These are the activations of a small neural network, seen along a few directions. Each row is one input.
Each table varies a few parts of the input and shows all the possible inputs, shuffled.
A made-up example of a description, with smaller parts first: line(4) and (point or ring(9) or (values(2) and ring(8))).
Shared parts are said once, and a part with two or three values counts as separate values.

Other details of the inputs shift rows strongly along two fixed directions, in all tables alike. That doesn't count.

Rows:
row 1: [  2  -5   3  -3 -38 -10 -21 -26 -18  10 -24  25]
row 2: [-23 -12   2 -14 -12  -1  13  -1   7  -1  10  -9]
row 3: [ -1   1   6   8  21  14  16  27  16  -8  21 -26]
row 4: [ 33  15   7  22  10  -1  -6  -3  -4  -2 -10   4]
row 5: [-43 -28   7 -21   9  25  40  38  29  -4  43 -52]
row 6: [-39 -22  -7 -19 -58 -12 -32 -12 -13   7  -9  27]
row 7: [27 25  6 22 18 -3  8 -2 -1 -3 -5 -1]
row 8: [ 36  23  22  21  32   6  39 -14   2  12 -10  -5]
row 9: [-23 -22  -3 -17 -44 -12 -23 -16 -12   4 -12  25]
row 10: [ 44  35   9  30  18  -7   3 -11  -9   2 -20  11]
row 11: [ -3 -12   2   0  10   9   5  26  11 -13  22 -25]
row 12: [-67 -32 -46 -44 -37   2 -64  11 -10   7   7  21]
row 13: [ 34  19   2  19  -1 -16 -16 -18 -15  -5 -22  24]
row 14: [ 28  25 -17   8  45   9 -10 -14 -11  19 -19  16]
row 15: [-33 -21 -16 -17 -44 -14 -42   6  -4 -14   3  13]
row 16: [-13  -9  -5  -3 -15  -3 -19  12   3 -10   5   2]
row 17: [ 18   9   6   4 -17 -16  -5 -32 -16  10 -28  29]
row 18: [-41 -21   2 -21  -3  10  27  22  19  -2  29 -30]
row 19: [ 16   8  -2  10  -1 -13 -14  -7  -8 -10  -8  13]
row 20: [-25 -15   3 -17  -7   2  15   6  11   0  14 -13]
row 21: [ -9 -12   2  -1  16   9  10  28  16 -14  25 -25]
row 22: [-34 -22 -37 -30   0   6 -40   7  -5   4   3  14]
row 23: [ 46  29   7  30  -2  -9 -17 -18 -18   5 -30  23]
row 24: [ 36  22  18  15  35   1  43 -19   3   6  -9  -6]
row 25: [ 31  28  24  20  61  20  76   4  21   7  14 -39]
row 26: [-30 -16  -1 -12  29  19  31  46  32 -21  50 -54]
row 27: [ 31  11   7  10 -25 -16 -16 -39 -27  13 -40  37]
Description of these inputs: values(3) and (point or (values(2) and line(4))).
Question: The inputs of row 9 and row 6 match in every part but the values(3) part. If row 21 is changed in the same way as row 9 into row 6, which row does it become?
Answer: row 3
Question: Which other rows does row 27 become when the values(2) part takes its other values? List them by row number.
Answer: row 11
Question: Which other rows does row 23 become when the values(2) part takes its other values? List them by row number.
Answer: row 5
Question: Which other rows does row 16 become when the line(4) part takes its other values? List them by row number.
Answer: row 4, row 15, row 26

Rows:
row 28: [ 23   6   3  15 -12  -5 -25  -6 -13   2 -18  18]
row 29: [-19 -17   7 -14  -3   0  28   6  12  -9  18 -19]
row 30: [ 55  50  15  35  86  25  56   5  11  16   0 -27]
row 31: [  9  15   9  12 -26 -11  -4 -20 -13  10 -21  19]
row 32: [-12 -12  13  -5 -13   7  16   6   6   5   6 -12]
row 33: [-54 -36 -25 -38 -11   4 -16  20  11 -10  26  -9]
row 34: [ -1  14 -15   0  -3 -11 -22 -15 -12   6 -15  22]
row 35: [ -3   5  -3   4   3  -5  -5  11   6 -13   9  -6]
row 36: [  5   9  -4  10 -23 -10 -30  -2 -12  -3 -12  18]
row 37: [ 15   9  -6   6  -5  -1 -26 -19 -19  17 -26  29]
row 38: [ 11  17   8  10 -23 -19  -4 -28 -13   5 -22  25]
row 39: [-11 -22  -1  -8  11  12   6  26  15 -14  25 -26]
row 40: [-13 -16 -10 -16  15  14   1   9   6   2  11 -10]
row 41: [  3  -5  -2   1  13  -2   3  10   7 -15  11  -9]
row 42: [ -8 -17  11 -11  -8   3  20  -1   5   0   8 -11]
Question: What do these inputs look like to the network?
Answer: values(3) and ring(5)
Question: The inputs of row 39 and row 35 match in every part but the ring(5) part. If row 40 is changed in the same way as row 39 into row 35, which row does it become?
Answer: row 34
Question: Which other rows does row 29 become when the ring(5) part takes its other values? List them by row number.
Answer: row 31, row 32, row 38, row 42
Question: Which other rows does row 30 become when the values(3) part takes its other values? List them by row number.
Answer: row 31, row 36
